Each row has a name. Each piece below is followed by the name of the row it came from, unless a question asks for something else. Each question is about the rows just above it. Places in a row count from 0.

Columns, left to right: N E K F H M V Q
Noka: [-5.93 -6.55 -2.28  4.28 -3.72 -5.04 -3.80  5.29]
Zinu: [ 1.06 -0.24  0.94 -0.83 -3.81 -0.23  2.23 -2.00]
Zorin: [ 2.23  2.08  1.90 -1.33  1.02 -2.22  3.45 -3.80]
nuv: [-3.44 -1.68 -0.55  1.10 -0.72  0.00 -4.38  3.49]
zod: [ 0.93  0.80  1.31 -0.30  1.15 -2.86  2.22 -3.43]
Which column holds this, read top down? [ 0.94  1.90 -0.55  1.31]	K
Which column holds this, read top down? [-2.00 -3.80]	Q
Where in the named rows is [3.45]?	Zorin, 6
The one value in Zorin and Noka:	[-3.80]

Columns, left to right: P J R G A
goga: [ 7.06 -1.31  7.07  6.92  0.70]
ninod: [ 1.35  3.82 -0.67  2.08  2.07]
Balen: [ 0.22  2.07 -1.48  3.83  1.16]
Row and place of [7.07] in the named rows:	goga, 2
Where in the named rows is [3.82]?	ninod, 1
Which column holds [ 7.07 -0.67] top down?	R
[0.70] is at row and place	goga, 4
Row and place of [3.83] in the named rows:	Balen, 3
The one value in Balen and ninod:	[2.07]

Columns, left to right: C L U S Y
nela: [ 1.77 -1.98  0.94 -2.52  2.79]
tezag: [-2.22  1.04  2.06  7.55 -3.57]
Vigul: [-3.54 -2.53  2.78 -3.53  4.51]
Gedid: [1.77 2.79 0.94 4.59 2.79]
Which column holds this, read top down? [ 1.77 -2.22]	C
Where in the named rows is [2.78]?	Vigul, 2
The row with [-2.22  1.04  2.06  7.55 -3.57] is	tezag
The row with [ 1.77 -1.98  0.94 -2.52  2.79] is	nela
[4.59] is at row and place	Gedid, 3
[-3.53] is at row and place	Vigul, 3
Which column holds [-3.53  4.59] top down?	S

Columns, left to right: Z T X B D W
dima: [-0.94 -4.74  0.01 -2.15  8.25  1.52]
dag: [ 8.25 -1.34 -3.67  4.02 -2.15  3.35]
kuvo: [ 8.26 -1.34 -3.67  4.02 -1.80  3.96]
Where do [ 8.25 -1.34 -3.67  4.02 -2.15  3.35] appear?	dag

Columns, left to right: Rimo Vez peziz nimaz Gimez desu remu pil bege tuvaz
zalog: [ 1.26  4.20  1.68  2.79 -2.01  6.24 -0.18 -0.36  6.13  0.89]
ruf: [ 1.26  4.20  1.68  2.79 -2.01 -3.60 -0.60 -0.57 -2.46 -2.96]
Tek: [ 1.26  4.20  1.25  2.79 -2.01 -3.60 -0.37 -0.57 -2.46 -2.96]
[0.89] is at row and place	zalog, 9
Row and place of [6.24] in the named rows:	zalog, 5
Where in the named rows is [-0.37]?	Tek, 6

Columns, left to right: Kala Sofi rikez mozop dol
sigap: [ 1.86  0.31 -0.63  1.16  0.85]
vitu: [ 6.51  0.80 -3.72  6.47  0.42]
zubi: [-1.22 -3.12  4.69 -2.54  4.45]
Semav: [-0.09 -0.10 -2.58  5.66 -3.07]
fubi: [ 5.84 -0.10 -2.58  5.66  0.90]
zasof: [ 2.65 -4.70  3.98  1.76  5.61]
vimo: [-0.19  4.70  1.73 -1.19  1.91]
kup: [ 2.33 -0.61  0.15  1.86  2.19]
ziza: [ 2.35 -0.60  0.12  1.89  2.14]
[2.65] is at row and place	zasof, 0
Row and place of [4.69] in the named rows:	zubi, 2
Which column holds [ 6.51 -1.22 -0.09] top down?	Kala
Where in the named rows is [-3.72]?	vitu, 2

Columns, left to right: lofu Pira fevat Zuvov Vod tupog Kape lupo fezu
gusu: [ 3.06  7.97  2.95  7.20  7.28 -5.62 -5.03 -8.73 -3.44]
duzi: [-7.12 -0.84  5.61 -4.29 -7.45 -2.08  1.36  4.76  4.29]
tid: [ 5.04 -2.08 -3.14 -0.50  1.09  5.42 -0.65 -6.63  7.27]
kase: [-8.47  4.06 -4.43  7.49  1.71 -7.74 -0.72  7.19 -3.44]
Diru: [-3.88  2.85 -2.27 -1.90  0.65 -8.36  7.20  8.07  0.66]
ker: [-8.47  4.06 -4.43  7.49  1.71 -7.74 -0.72  5.96  6.83]
dipat: [-7.12 -0.84  5.61 -4.29 -7.45 -2.08  1.36 -6.55  4.29]
Where in the named rows is [7.27]?	tid, 8
Which column holds [-7.45  1.09  1.71  0.65  1.71] top down?	Vod
Which value is in both duzi and tid?	[-2.08]
The one value in gusu and Diru:	[7.20]
Which value is in both gusu and kase?	[-3.44]
Which column holds [4.29 7.27] top down?	fezu

Columns, left to right: Rezu Zun Pebus laz
vup: [ 0.56  2.68 -2.59  2.67]
Bol: [ 0.56 -8.10  2.69  2.68]
tem: [-6.17 -8.10 -4.39  2.67]
Which column holds this, read top down? [0.56 0.56]	Rezu
The row with [ 0.56 -8.10  2.69  2.68] is	Bol
The one value in tem and vup:	[2.67]

Columns, left to right: sifo Bos kosu zufar riteb bub zul guda Refoz
bubot: [ 3.15  3.99  0.60  1.14  2.07 -1.06  2.06 -5.17  4.18]
zag: [-5.24 -3.56  1.15  0.80 -3.15 -1.32 -3.49  4.53 -4.56]
sok: [ 3.66  3.53 -3.57 -3.87  2.98  3.17 -5.16 -4.26  4.56]
Nis: [-1.82 -1.10 -6.13 -6.20 -0.39  6.65  4.18  0.25 -1.34]
vut: [ 5.15  4.21  1.91  0.90  2.34 -1.46  0.28 -4.11  6.01]
Kikib: [-4.41 -5.17 -1.33 -0.83 -1.96  1.14 -2.79  6.85 -4.65]
varap: [-1.13 -1.32 -5.70 -4.37 -1.74  5.83  4.09  3.61 -2.66]
asked: [ 3.15  3.99  0.60  1.14  2.07 -1.06  2.06 -5.17  4.18]	bubot
[-3.49 -5.16  4.18  0.28 -2.79] is in which column, read top down?	zul
Where in the named rows is [-3.87]?	sok, 3

Columns, left to right: navu neve Botoz goki tugo rilo
dok: [-1.63 -0.56 -0.37 -0.70 -6.13 -5.87]
Bagal: [-0.99  0.42  0.47 -0.02  0.27 -0.09]
Benes: [-3.90 -2.03 -1.59 -1.73  2.78  0.12]
gota: [-1.63 -0.56 -1.59 -0.70 -6.13  0.32]
[-3.90 -1.63] is in which column, read top down?	navu
Which column holds this, read top down? [-1.59 -1.59]	Botoz
Row and place of [-2.03] in the named rows:	Benes, 1
The one value in Benes and gota:	[-1.59]

Columns, left to right: mol zak sir Dazub mivab kima
bikob: [-3.28  1.95  3.34  1.42 -2.03  3.81]
veza: [-3.08  3.18  3.42  1.55 -5.53  3.33]
lerur: [-3.08  3.18  3.42  1.55 -2.57  3.33]
mema: [-4.18  4.35  0.81 -4.27  1.61  3.15]
mus: [-2.57  1.94 -1.79  1.43  4.47 -1.53]
lugek: [ 5.18  1.61 -2.84  4.06  3.73 -0.58]
tuvu: [ 5.26  1.88 -2.75  4.25  4.12 -1.32]
Rekar: [ 4.26  1.49 -3.54  4.67 -1.99  7.11]
lutiv: [-1.92 -4.61 -6.65 -2.56 -0.90 -5.72]
diro: [-3.08  1.49  3.42  1.55 -2.57  3.33]
Which column holds [-3.28 -3.08 -3.08 -4.18 -2.57  5.18  5.26  4.26 -1.92] top down?	mol
Which column holds [3.81 3.33 3.33 3.15] top down?	kima
Row and place of [4.26] in the named rows:	Rekar, 0
asked: [-2.57  1.94 -1.79  1.43  4.47 -1.53]	mus
The one value in diro and mus:	[-2.57]

Columns, left to right: Tiv Lekab buz Pagun Lomil seli natu duse lavi
kuza: [ 3.67  1.28 -4.16  0.51 -3.95 -3.62  6.88  1.74  4.09]
sile: [-5.24 -4.54  5.53 -2.17  6.34  6.58  0.11  2.43  0.88]
mem: [ 5.57 -1.34  4.65  7.61  5.24 -0.47 -1.76 -2.12 -2.39]
simip: [ 0.55 -1.23  3.20  0.67  3.03 -4.61  0.52  6.55  6.44]
rura: [-7.87 -0.73 -2.97 -8.54 -2.62  2.33  1.96  2.84  3.45]
Which column holds this, read top down? [ 3.67 -5.24  5.57  0.55]	Tiv
Which column holds [-4.54 -1.34] top down?	Lekab
Where in the named rows is [0.51]?	kuza, 3

Columns, left to right: vafip ref salod pada
Sofog: [-6.03 -1.73 -3.42 -5.35]
Fedo: [-6.03 -1.73 -3.42 -3.56]
Vomem: [ 2.08 -5.43  3.00  5.21]
dad: [ 2.77 -4.33  5.79  5.76]
Vuda: [-7.55 -0.79 -3.71 -3.18]
lavop: [ 2.88  2.80 -4.92 -1.00]
magir: [-6.03 -1.73  5.27 -5.35]
Vik: [ 2.80 -1.73  1.03 -5.35]
Which value is in both lavop and Vik?	[2.80]
[5.27] is at row and place	magir, 2
Which column holds [-1.73 -1.73 -5.43 -4.33] top down?	ref
Which column holds [ 2.88 -6.03] top down?	vafip

Columns, left to right: gunar zedo Pese Gek kuni
vot: [ 4.66 -4.69 -3.71  4.07  4.06]
sen: [-5.18  3.88  1.17  0.70 -1.72]
lor: [-5.18  3.88  1.17  6.48 -5.96]
buguf: [-1.03  0.70 -1.47 -3.04  2.20]
Rozup: [ 0.69  1.40 -1.48  4.74  4.53]
fep: [-1.73  0.23  7.90 -1.98 -3.54]
Which value is in both sen and buguf?	[0.70]
[-5.18  3.88  1.17  6.48 -5.96] is in which row?	lor
Which value is in both buguf and sen?	[0.70]
Where in the named rows is [-1.98]?	fep, 3

Columns, left to right: Nabod zera Vebet ruv
Geti: [-0.74 -0.31  3.44  2.16]
Megu: [-1.05  0.13  5.75  2.17]
Rifez: [-2.12 -1.03  2.17 -2.09]
luz: [ 8.93 -2.11 -6.03  6.20]
nitu: [ 3.43  3.04 -1.29  6.97]
Row and place of [-2.11] in the named rows:	luz, 1
Where in the named rows is [-1.29]?	nitu, 2
Which value is in both Megu and Rifez?	[2.17]
Row and place of [3.44] in the named rows:	Geti, 2

Columns, left to right: sorak nez zasa puni Zedak
Sumop: [1.14 2.86 4.00 0.57 2.86]
ropu: [4.00 4.57 8.00 0.57 2.28]
nul: [5.14 1.14 7.43 1.14 4.00]
Natod: [1.13 2.28 1.14 1.13 2.28]
rosad: [1.14 2.86 4.00 0.00 7.43]
Which value is in both ropu and rosad?	[4.00]
[8.00] is at row and place	ropu, 2
The one value in nul and ropu:	[4.00]

Columns, left to right: Sanok vuze rora nafef lasu
tig: [6.53 1.76 0.15 1.10 1.47]
Ratov: [ 2.62 -0.18 -3.43  0.14  1.89]
puf: [ 0.80 -0.53  1.34  2.79  0.68]
gat: [-2.96  2.61  4.71 -1.66 -4.13]
feluz: [-2.53 -1.71  2.58 -0.83 -0.20]
Reta: [-4.30  6.64  2.60 -5.67 -7.06]
sonav: [-7.94  3.50  5.68 -7.82 -7.33]
Gava: [ 2.61  0.74 -1.17  2.83  0.77]
Tufo: [ 1.10 -1.41 -2.13 -0.68  1.86]
gureg: [ 3.93  1.02 -3.99  1.12  0.59]
vurof: [ 0.46  4.65  1.46  0.09 -3.66]
Tatin: [-5.41  3.65  5.80 -4.18 -6.07]
Which column holds [-3.99  1.46] top down?	rora
Which value is in both gat and Gava?	[2.61]
Which column holds this, read top down? [ 2.61 -1.71  6.64  3.50  0.74 -1.41  1.02  4.65]	vuze
Where in the named rows is [0.14]?	Ratov, 3
Which value is in both Tufo and tig?	[1.10]

Columns, left to right: zevon Pon dosog mepe kiti gul bagok
Lurot: [ 2.14  6.37 -1.63  0.44  0.15 -0.53 -1.45]
Zote: [-2.69  2.39  2.63 -1.16 -0.73  1.31  1.94]
taral: [-1.46 -1.45  2.92 -1.45 -1.81  0.94  0.16]
Row and place of [0.15] in the named rows:	Lurot, 4
Shared by Lurot and taral:	[-1.45]
The one value in taral and Lurot:	[-1.45]
Which row holds [ 2.14  6.37 -1.63  0.44  0.15 -0.53 -1.45]?	Lurot

Columns, left to right: rula veg nofu tari revas
fide: [-1.49  2.55  0.73 -2.20  8.13]
bofeg: [-2.40  2.12 -7.97  5.31 -6.27]
livub: [ 5.64 -7.83 -3.84  4.77 -4.76]
seb: [-6.18  2.91 -3.08  2.12 -3.73]
Fak: [ 5.63 -3.68  5.41 -0.62  0.46]
Shared by seb and bofeg:	[2.12]
Which column holds [-1.49 -2.40] top down?	rula
Which column holds [ 8.13 -6.27 -4.76 -3.73] top down?	revas

